A small network was trained on invented records. Each row is its activation on one of them, seen along a few directions.
Each row is followed by the record's values for the fields MAMUM, KADIG, LEK, VESIG.
Not every record has every field; a missing one is left out.
The largest differences between rows may come from other fields.
(in the rows, 500 means zero)
Random noise pushes rows far along 2 fixed directions. That doesn't count. These rows show it; they differ only by the noise:
[430 387 573 563 470 529 460 550 624 451 605 511 365 629 582 455 672 553
 631 528 486 557]
[581 379 582 587 447 569 651 560 727 717 433 509 272 608 644 458 568 533
 630 612 582 436]
[479 407 573 586 465 542 491 576 676 508 581 505 323 657 614 449 645 548
 654 557 521 527]
[522 212 598 462 439 550 810 383 542 838 258 548 396 350 528 512 556 527
 452 565 520 408]

[522 460 359 375 495 456 543 390 258 687 424 509 585 331 347 625 312 434
 332 548 462 385] : MAMUM is lav, KADIG is vizi, LEK is kar, VESIG is deso
[360 476 572 346 426 416 593 383 358 415 465 401 521 407 580 461 427 482
 400 484 619 355] : MAMUM is kegal, KADIG is gesir, VESIG is ven
[622 549 465 479 542 508 736 537 488 787 327 645 405 494 485 613 369 508
 397 589 593 405] : MAMUM is lav, KADIG is vizi, LEK is teru, VESIG is godeb
[455 409 562 465 511 491 497 355 257 458 489 586 716 401 322 632 570 480
 363 392 425 564] : MAMUM is lav, KADIG is vizi, LEK is teru, VESIG is ven
[526 554 467 632 499 580 688 499 528 678 366 579 416 483 501 485 491 543
 531 608 504 475] : MAMUM is lav, KADIG is gesir, VESIG is godeb
[412 441 522 549 534 598 575 462 368 387 616 684 500 485 548 456 659 491
 393 490 457 563] : MAMUM is kegal, KADIG is vizi, LEK is teru, VESIG is godeb
[555 683 428 566 711 530 117 517 368 359 650 656 664 535 248 556 526 513
 548 523 410 651] : MAMUM is lav, KADIG is vizi, LEK is mitop, VESIG is godeb
[483 488 475 475 496 521 575 496 475 615 500 459 551 514 550 404 387 485
 459 496 457 531] : MAMUM is lav, KADIG is vizi, LEK is kar, VESIG is godeb
[702 732 424 599 566 487 216 609 567 574 487 485 503 565 304 673 265 430
 688 628 496 463] : MAMUM is lav, KADIG is gesir, VESIG is lavo
[355 459 483 379 547 462 520 439 396 503 418 423 540 395 511 527 491 514
 413 466 484 403] : MAMUM is lav, KADIG is gesir, VESIG is godeb
[622 695 521 519 427 330 268 776 748 562 619 325 382 771 508 484 274 446
 669 540 744 415] : MAMUM is lav, KADIG is vizi, LEK is mitop, VESIG is ven
[405 351 494 530 471 531 533 585 652 498 502 479 511 476 486 498 524 482
 611 465 476 543] : MAMUM is lav, KADIG is gesir, VESIG is godeb
[484 561 497 512 497 461 785 434 381 700 344 489 445 486 561 466 462 557
 414 515 649 383] : MAMUM is lav, KADIG is gesir, VESIG is ven
[457 539 434 376 498 348 345 485 221 509 457 558 669 380 303 652 296 460
 407 447 461 536] : MAMUM is lav, KADIG is vizi, LEK is kar, VESIG is deso
[389 457 539 462 460 481 577 360 454 546 557 458 594 408 458 475 453 450
 464 475 454 570] : MAMUM is lav, KADIG is gesir, VESIG is ven
[396 559 497 489 471 404 565 490 362 460 585 490 515 507 590 426 582 455
 481 512 453 429] : MAMUM is lav, KADIG is gesir, VESIG is ven
[441 487 612 481 485 559 679 507 452 373 517 603 446 514 644 368 682 551
 425 460 452 556] : MAMUM is kegal, KADIG is vizi, LEK is teru, VESIG is ven
[361 749 389 458 617 517 195 496 255 256 694 550 569 573 364 583 525 513
 519 387 395 555] : MAMUM is lav, KADIG is gesir, VESIG is godeb
[323 517 501 321 371 256 316 422 235 430 590 408 602 489 420 549 311 451
 434 371 575 475] : MAMUM is lav, KADIG is vizi, LEK is kar, VESIG is ven
[537 485 458 565 490 399 542 416 303 598 436 538 609 464 461 523 514 503
 401 462 490 512] : MAMUM is lav, KADIG is vizi, LEK is kar, VESIG is ven
[486 513 489 501 571 481 603 449 459 550 527 515 430 527 529 520 509 418
 450 534 472 424] : MAMUM is lav, KADIG is gesir, VESIG is ven
[534 349 475 314 529 523 795 373 318 817 229 512 541 323 486 527 337 467
 339 465 540 353] : MAMUM is lav, KADIG is vizi, LEK is kar, VESIG is godeb
[580 628 482 380 468 428 433 594 601 628 515 388 424 612 570 509 440 427
 578 560 618 381] : MAMUM is lav, KADIG is vizi, LEK is mitop, VESIG is ven
[359 525 551 532 464 480 453 535 475 430 630 496 394 629 632 428 665 539
 477 415 579 520] : MAMUM is lav, KADIG is vizi, LEK is mitop, VESIG is ven
[455 813 502 485 521 414 330 542 517 451 679 516 357 778 623 426 467 510
 538 565 614 443] : MAMUM is lav, KADIG is vizi, LEK is mitop, VESIG is ven
[258 537 501 440 452 338 451 439 310 274 639 461 594 529 579 433 561 678
 370 350 422 551] : MAMUM is lav, KADIG is vizi, LEK is kar, VESIG is lavo
[399 312 492 508 502 572 477 449 398 349 608 561 456 407 577 417 720 490
 480 376 366 616] : MAMUM is kegal, KADIG is vizi, LEK is kar, VESIG is deso
[423 440 533 624 562 684 487 469 501 317 611 574 401 434 527 396 699 567
 580 488 393 672] : MAMUM is kegal, KADIG is gesir, VESIG is godeb
[314 463 495 458 533 471 598 391 327 477 434 522 573 444 613 559 558 523
 393 468 550 384] : MAMUM is lav, KADIG is gesir, VESIG is godeb
[446 785 495 461 483 344 482 562 367 486 625 445 426 675 768 423 452 591
 419 526 653 201] : MAMUM is lav, KADIG is vizi, LEK is mitop, VESIG is lavo
[471 423 492 385 546 457 844 351 319 808 242 495 433 342 464 519 398 466
 299 504 590 278] : MAMUM is lav, KADIG is gesir, VESIG is ven
[530 416 494 455 549 566 622 455 485 688 288 483 523 337 458 563 430 469
 393 440 462 479] : MAMUM is lav, KADIG is gesir, VESIG is godeb
[482 324 483 359 467 492 601 288 368 603 270 517 597 214 405 515 438 576
 244 437 486 443] : MAMUM is kegal, KADIG is vizi, LEK is kar, VESIG is lavo
[544 582 446 525 452 444 566 607 573 599 496 401 374 774 701 463 476 471
 516 569 755 380] : MAMUM is lav, KADIG is vizi, LEK is kar, VESIG is ven
[495 508 459 604 614 560 483 415 346 457 417 635 631 349 365 617 679 550
 500 480 266 598] : MAMUM is lav, KADIG is gesir, VESIG is lavo
[583 353 532 561 516 661 566 527 733 566 484 500 485 475 464 428 566 427
 665 547 517 567] : MAMUM is kegal, KADIG is gesir, VESIG is ven
[593 485 518 356 431 517 616 424 579 693 377 508 562 363 533 525 398 463
 444 480 590 390] : MAMUM is kegal, KADIG is vizi, LEK is mitop, VESIG is lavo
[672 469 554 462 517 550 539 520 585 550 425 482 509 446 351 550 492 536
 565 483 527 560] : MAMUM is kegal, KADIG is vizi, LEK is mitop, VESIG is ven
[625 512 447 573 390 511 477 607 711 617 489 467 354 579 660 485 471 507
 646 494 658 429] : MAMUM is kegal, KADIG is vizi, LEK is kar, VESIG is lavo
[553 625 511 669 598 610 547 529 538 510 556 608 283 710 626 396 663 567
 494 626 517 509] : MAMUM is lav, KADIG is vizi, LEK is mitop, VESIG is ven
[424 487 482 522 559 557 458 506 539 299 555 528 436 477 525 493 609 575
 481 403 440 571] : MAMUM is kegal, KADIG is gesir, VESIG is godeb
[469 561 516 602 583 498 576 462 371 468 402 538 484 519 433 538 545 477
 390 514 460 554] : MAMUM is lav, KADIG is gesir, VESIG is ven

Here are new rows. What are their fields?
[458 571 490 644 584 576 653 433 425 554 459 639 419 495 572 410 615 552
 442 502 412 505] : MAMUM is lav, KADIG is gesir, VESIG is godeb
[257 730 440 475 613 417 553 461 146 324 609 606 546 534 636 399 615 609
 354 401 446 466] : MAMUM is lav, KADIG is gesir, VESIG is godeb
[416 547 507 450 520 453 576 421 291 400 592 622 509 416 540 385 692 499
 359 467 407 525] : MAMUM is kegal, KADIG is vizi, LEK is mitop, VESIG is ven
[552 466 482 475 599 626 594 535 435 510 465 579 464 370 470 485 591 525
 334 441 453 592] : MAMUM is kegal, KADIG is vizi, LEK is mitop, VESIG is godeb
[533 536 583 548 511 543 624 472 620 481 438 467 393 580 650 428 496 544
 512 511 635 423] : MAMUM is kegal, KADIG is gesir, VESIG is ven
[670 423 515 569 353 564 797 575 697 746 293 441 324 581 628 412 431 518
 570 555 729 429] : MAMUM is kegal, KADIG is vizi, LEK is kar, VESIG is ven
[554 414 582 505 429 651 812 572 632 572 405 547 371 503 672 448 503 580
 478 531 581 411] : MAMUM is kegal, KADIG is vizi, LEK is teru, VESIG is godeb
[629 548 393 626 526 520 534 559 485 508 501 670 440 483 479 438 532 496
 483 497 428 528] : MAMUM is kegal, KADIG is vizi, LEK is kar, VESIG is lavo
[420 337 518 346 525 470 429 486 440 439 519 528 625 295 358 467 534 468
 444 454 422 548] : MAMUM is kegal, KADIG is vizi, LEK is mitop, VESIG is godeb
[360 509 457 515 546 403 221 534 467 260 635 448 625 611 399 551 557 387
 529 515 480 594] : MAMUM is lav, KADIG is gesir, VESIG is ven
[207 382 562 438 460 449 488 388 378 234 662 442 634 433 423 431 632 516
 470 407 373 642] : MAMUM is lav, KADIG is gesir, VESIG is ven
[607 280 586 472 441 628 694 514 778 675 317 444 422 469 515 424 595 543
 571 462 586 451] : MAMUM is kegal, KADIG is vizi, LEK is mitop, VESIG is ven
[469 535 489 381 476 346 413 534 443 620 476 546 588 403 379 593 328 500
 420 508 584 482] : MAMUM is lav, KADIG is vizi, LEK is mitop, VESIG is godeb
[500 684 492 548 590 471 625 483 433 488 541 572 398 568 664 482 658 547
 493 498 440 493] : MAMUM is lav, KADIG is gesir, VESIG is ven
[580 367 556 531 412 559 797 516 821 681 368 437 423 498 561 417 467 472
 554 476 650 452] : MAMUM is kegal, KADIG is gesir, VESIG is ven
[454 469 507 574 342 347 431 562 638 544 639 354 426 682 706 420 409 510
 606 457 639 360] : MAMUM is lav, KADIG is vizi, LEK is kar, VESIG is lavo
[349 420 473 488 494 447 547 495 431 347 618 478 510 609 637 445 533 547
 411 383 430 452] : MAMUM is lav, KADIG is vizi, LEK is kar, VESIG is godeb
[722 585 530 512 504 513 482 602 643 742 386 444 438 590 449 494 390 416
 617 637 566 417] : MAMUM is lav, KADIG is vizi, LEK is mitop, VESIG is ven
[513 676 439 652 712 614 311 505 316 201 720 694 456 568 489 458 783 437
 554 415 303 633] : MAMUM is kegal, KADIG is gesir, VESIG is ven
[511 585 514 432 559 427 455 510 372 482 553 457 545 474 409 520 573 555
 457 482 473 533] : MAMUM is lav, KADIG is vizi, LEK is mitop, VESIG is ven
[412 434 451 538 537 457 527 390 299 557 500 634 557 414 511 489 579 522
 421 439 427 517] : MAMUM is lav, KADIG is vizi, LEK is kar, VESIG is godeb
